A small network was trained on made-up records. Each row is its average activation on records with the value named, seen along a few directions.
Related values have similar rows: they may be neighbours, one step apart, or belong to one group.
(in the rows, 500 means zero)
Strong random noise was added to every row along 6 fixed directions; ignore it. To show where, here is one row again and again, with new noise each time:
518; 682; 365; 439; 727; 455; 499; 647; 580; 537; 559; 378; 537; 502; 574; 457; 547; 580
446; 564; 526; 507; 466; 402; 497; 409; 637; 471; 301; 603; 505; 476; 665; 606; 340; 546
472; 580; 677; 457; 391; 498; 468; 429; 567; 519; 340; 590; 449; 510; 397; 625; 378; 486
503; 569; 446; 528; 533; 370; 441; 637; 428; 379; 462; 438; 546; 596; 489; 471; 386; 454
499; 603; 546; 518; 470; 559; 426; 525; 577; 698; 464; 519; 377; 506; 504; 526; 421; 568
525; 442; 451; 495; 511; 481; 517; 480; 369; 344; 495; 486; 585; 623; 413; 504; 493; 411
525; 453; 406; 492; 536; 565; 521; 448; 413; 508; 521; 511; 514; 602; 455; 478; 552; 462
458; 812; 485; 369; 711; 422; 515; 569; 799; 622; 403; 472; 490; 378; 656; 567; 488; 662


Field W:
w3: 507; 541; 468; 441; 447; 560; 516; 632; 321; 609; 595; 360; 444; 681; 231; 359; 529; 382
w11: 488; 473; 508; 520; 386; 586; 444; 483; 360; 578; 501; 585; 389; 541; 370; 441; 516; 438
w1: 472; 784; 582; 361; 578; 396; 562; 624; 628; 577; 294; 494; 518; 383; 432; 481; 545; 524
w5: 460; 403; 386; 469; 580; 493; 525; 476; 465; 537; 561; 577; 479; 453; 591; 400; 609; 471
w8: 456; 616; 553; 300; 537; 454; 549; 571; 459; 553; 344; 480; 499; 439; 216; 384; 721; 479
w6: 570; 334; 577; 714; 428; 486; 401; 620; 418; 270; 712; 258; 619; 538; 562; 599; 325; 587
w7: 470; 380; 372; 607; 579; 317; 596; 396; 548; 268; 439; 633; 595; 423; 774; 499; 631; 487
w12: 411; 445; 222; 637; 523; 261; 494; 515; 563; 520; 355; 702; 459; 401; 899; 410; 390; 520
w10: 535; 548; 759; 368; 413; 510; 576; 455; 550; 302; 447; 450; 672; 400; 337; 656; 452; 509
w4: 538; 440; 596; 509; 467; 609; 399; 549; 429; 470; 728; 422; 490; 579; 351; 512; 489; 430
w9: 508; 401; 392; 571; 473; 423; 462; 469; 522; 422; 510; 505; 459; 519; 659; 459; 357; 436
w2: 454; 454; 382; 463; 557; 626; 546; 489; 404; 804; 575; 578; 352; 510; 420; 290; 803; 432
Each value of W is a pair of two hidden parts, and every pair occurs once (3 first parts, 4 second parts).
Q: w4 and w3 share the first part; w4 and w2 share the second. Which value has the first part of w2 and the second part of w3?
A: w1
Q: w9 and w6 share the first part; w9 and w12 share the second. Which value has the first part of w12 and the second part of w6?
A: w11

Field D:
d12: 548; 544; 389; 514; 643; 484; 478; 668; 625; 536; 746; 501; 515; 322; 681; 453; 647; 644
d3: 486; 796; 490; 203; 485; 743; 535; 440; 505; 944; 378; 586; 313; 559; 296; 354; 545; 498
d2: 431; 389; 471; 460; 256; 573; 487; 559; 264; 739; 336; 579; 307; 410; 268; 262; 525; 390
d11: 361; 699; 873; 344; 412; 382; 294; 660; 653; 602; 438; 628; 303; 362; 278; 508; 431; 376
d9: 396; 619; 424; 427; 525; 506; 451; 483; 194; 719; 306; 753; 317; 764; 45; 484; 508; 355
d7: 700; 520; 464; 535; 820; 637; 652; 419; 715; 527; 813; 343; 589; 344; 567; 636; 763; 686
d6: 511; 319; 647; 820; 215; 530; 375; 621; 407; 547; 645; 434; 382; 408; 693; 414; 462; 635
d5: 579; 748; 747; 659; 435; 371; 313; 831; 616; 481; 391; 240; 458; 476; 443; 584; 309; 604
d1: 565; 470; 472; 349; 642; 556; 593; 431; 530; 535; 567; 613; 355; 608; 298; 471; 623; 280
d4: 582; 705; 594; 493; 597; 351; 479; 928; 622; 427; 549; 66; 654; 422; 441; 483; 310; 561
d8: 402; 682; 644; 355; 489; 390; 347; 440; 522; 299; 381; 551; 497; 661; 245; 634; 313; 338
d10: 551; 288; 272; 781; 454; 766; 457; 486; 406; 664; 853; 257; 620; 624; 921; 474; 524; 799
D is arranged as a 3 by 4 grid.
Q: List every value one step from d11, in the order listed.
A: d12, d1
Q: List every value one step from d9, in the order listed.
A: d7, d8, d10
Q: List every value one step from d2, in the order listed.
A: d6, d4
